Each row below is a small network's average activation on inputs in which a field has the value named, seen along a few directions.
Values that are neighbours, or in one group, have similar rows; names and order tell nothing.
In the rows, zero is written as 500.
Strong random noise was added to every row along 18 fixed directions; ignore it. To show where, here is one row again and again, with new noise each time:
[677 458 647 685 496 526 552 290 318 557 521 322 567 439 550 480 468 401
 564 386 535 731 363 549 458 717 679 474 767]
[764 460 692 665 501 645 628 546 562 500 483 424 464 426 522 394 572 529
 259 440 418 359 548 672 559 754 331 639 375]
[645 345 364 377 604 426 338 467 375 627 575 809 450 548 399 555 384 461
 497 408 457 518 544 604 428 527 324 415 479]
[591 546 659 658 563 405 483 366 493 521 476 480 540 509 456 505 387 446
 435 488 432 578 644 633 553 677 409 564 455]
[370 353 331 349 442 472 721 809 643 456 328 527 521 492 592 556 604 568
 445 563 550 412 504 439 351 557 326 420 611]
[551 526 539 655 528 417 299 509 573 650 658 685 559 466 493 610 230 518
 325 476 409 359 540 648 630 529 500 480 575]
[415 476 680 595 479 473 508 394 634 477 405 342 271 675 499 596 581 495
 333 556 433 378 713 807 562 701 481 552 406]
[599 564 501 579 412 538 323 496 358 642 606 534 368 610 453 757 333 359
 377 601 659 516 517 620 407 586 349 371 524]
[566 449 387 656 634 496 510 573 611 574 496 653 343 645 783 251 589 632
 447 531 576 251 562 484 342 616 525 551 538]
[407 470 485 560 452 566 696 633 367 495 689 510 343 394 591 487 342 256
 469 449 447 462 494 350 419 550 420 432 581]
[590 351 262 506 735 662 335 596 488 616 554 664 587 492 292 289 268 376
 884 510 562 650 491 600 335 540 558 370 550]
[558 744 455 608 557 550 425 443 649 741 572 630 417 551 514 507 531 649
 566 476 417 241 509 503 480 289 546 463 653]
[372 531 521 406 617 548 466 779 673 413 515 597 599 377 463 304 561 437
 489 710 381 432 630 646 542 502 189 634 407]
[355 421 409 643 499 491 426 499 411 323 559 417 350 503 430 718 520 420
 306 177 594 657 404 443 447 504 651 509 476]
[569 470 520 488 429 571 356 506 443 554 449 590 478 502 563 672 292 449
 529 513 668 584 444 609 577 542 546 355 478]
[624 585 498 480 548 743 364 487 425 478 454 498 403 607 487 318 612 398
 638 690 723 569 564 587 412 519 372 555 221]
[672 541 536 365 551 278 743 416 659 599 436 425 589 535 381 394 572 731
 740 714 334 422 550 391 530 542 318 603 587]
[456 484 395 375 560 474 477 662 382 561 678 342 702 488 153 475 404 490
 494 680 468 591 410 343 223 529 463 468 536]
[421 459 469 363 397 654 422 527 306 500 539 537 496 561 449 425 587 256
 390 394 480 487 581 514 367 459 660 444 485]
[474 512 544 410 433 519 324 447 362 451 555 594 647 391 383 659 540 376
 289 417 484 635 492 607 596 408 329 543 387]


Values of J:
j4: [597 474 524 372 385 546 504 488 464 466 365 400 497 581 428 539 687 486
 505 489 487 513 479 606 485 518 581 446 617]
j1: [431 224 373 630 583 542 606 441 626 591 661 486 497 429 712 353 397 708
 524 606 512 284 339 524 532 517 601 472 484]
j9: [421 502 569 361 563 590 316 673 445 519 616 320 415 542 375 433 636 415
 533 605 370 516 389 725 329 577 709 432 804]
j2: [825 526 462 406 387 449 553 681 462 477 426 419 435 550 313 713 530 543
 501 469 621 575 405 404 422 617 353 487 590]
j8: [347 571 645 405 312 600 626 633 614 418 386 359 424 526 442 576 536 274
 566 608 445 472 705 596 645 487 438 476 477]
j3: [511 406 417 629 794 406 529 370 576 520 616 429 431 471 295 393 291 741
 697 484 367 487 423 432 457 481 551 491 358]
j6: [317 552 423 238 451 342 495 516 335 534 410 638 555 600 629 529 350 471
 696 682 538 583 539 269 432 326 583 273 539]
j7: [398 679 449 545 581 613 479 762 501 461 543 559 752 299 352 316 516 371
 414 419 392 523 584 403 314 372 370 567 474]
j5: [553 513 508 640 617 424 355 566 494 531 599 406 429 617 446 582 488 643
 326 590 542 486 441 555 372 618 435 509 467]
J is arranged as a 3 by 3 grid.
Which values are neighbours of j9? Give them in the order they are listed.
> j4, j1, j2, j5
A value of J combines one of 3 hidden first parts with one of 3 second parts; all combinations occur once.
j4 and j2 share the first part; j4 and j3 share the second. Which value has the first part of j3 and the second part of j2?
> j7

Values of D:
d7: [587 376 452 675 709 526 399 394 604 544 510 432 537 538 398 309 447 632
 655 469 531 551 440 612 481 640 702 565 517]
d3: [406 548 697 402 514 450 498 520 395 342 401 392 507 494 690 359 618 586
 337 528 487 534 456 424 451 549 698 558 399]
d8: [527 511 478 458 503 370 693 485 584 490 319 533 643 407 534 457 538 472
 764 443 371 611 536 497 511 528 464 453 852]
d2: [528 443 469 662 425 451 596 701 577 441 572 515 536 392 452 664 293 464
 328 413 477 461 496 430 624 582 344 495 515]
d6: [432 503 594 448 516 554 324 622 489 467 684 373 403 569 440 363 426 420
 467 807 484 387 530 598 502 546 562 553 354]
d5: [425 579 678 446 331 624 578 392 619 602 344 237 634 478 474 631 506 629
 563 630 530 481 448 608 606 454 705 393 545]
d4: [245 550 435 506 654 681 635 672 580 432 435 331 160 475 404 620 537 491
 681 365 488 558 408 482 287 467 574 352 558]
d1: [399 410 463 451 489 440 584 393 532 480 670 524 319 504 496 482 730 452
 490 383 311 358 537 527 580 386 456 631 580]
d10: [859 271 500 322 411 365 538 524 352 424 569 504 414 552 422 597 573 504
 439 531 546 594 381 492 580 720 257 576 511]
d9: [417 430 551 435 469 516 520 405 521 473 473 543 396 419 595 670 488 502
 517 428 483 548 442 613 689 458 461 480 430]
D is arranged as 3 separate groups.
Which other values are in the same group as d2? Give them in the order they are listed.
> d10
Which other values are in the same group as d1? Give them in the order they are listed.
> d7, d5, d4, d9
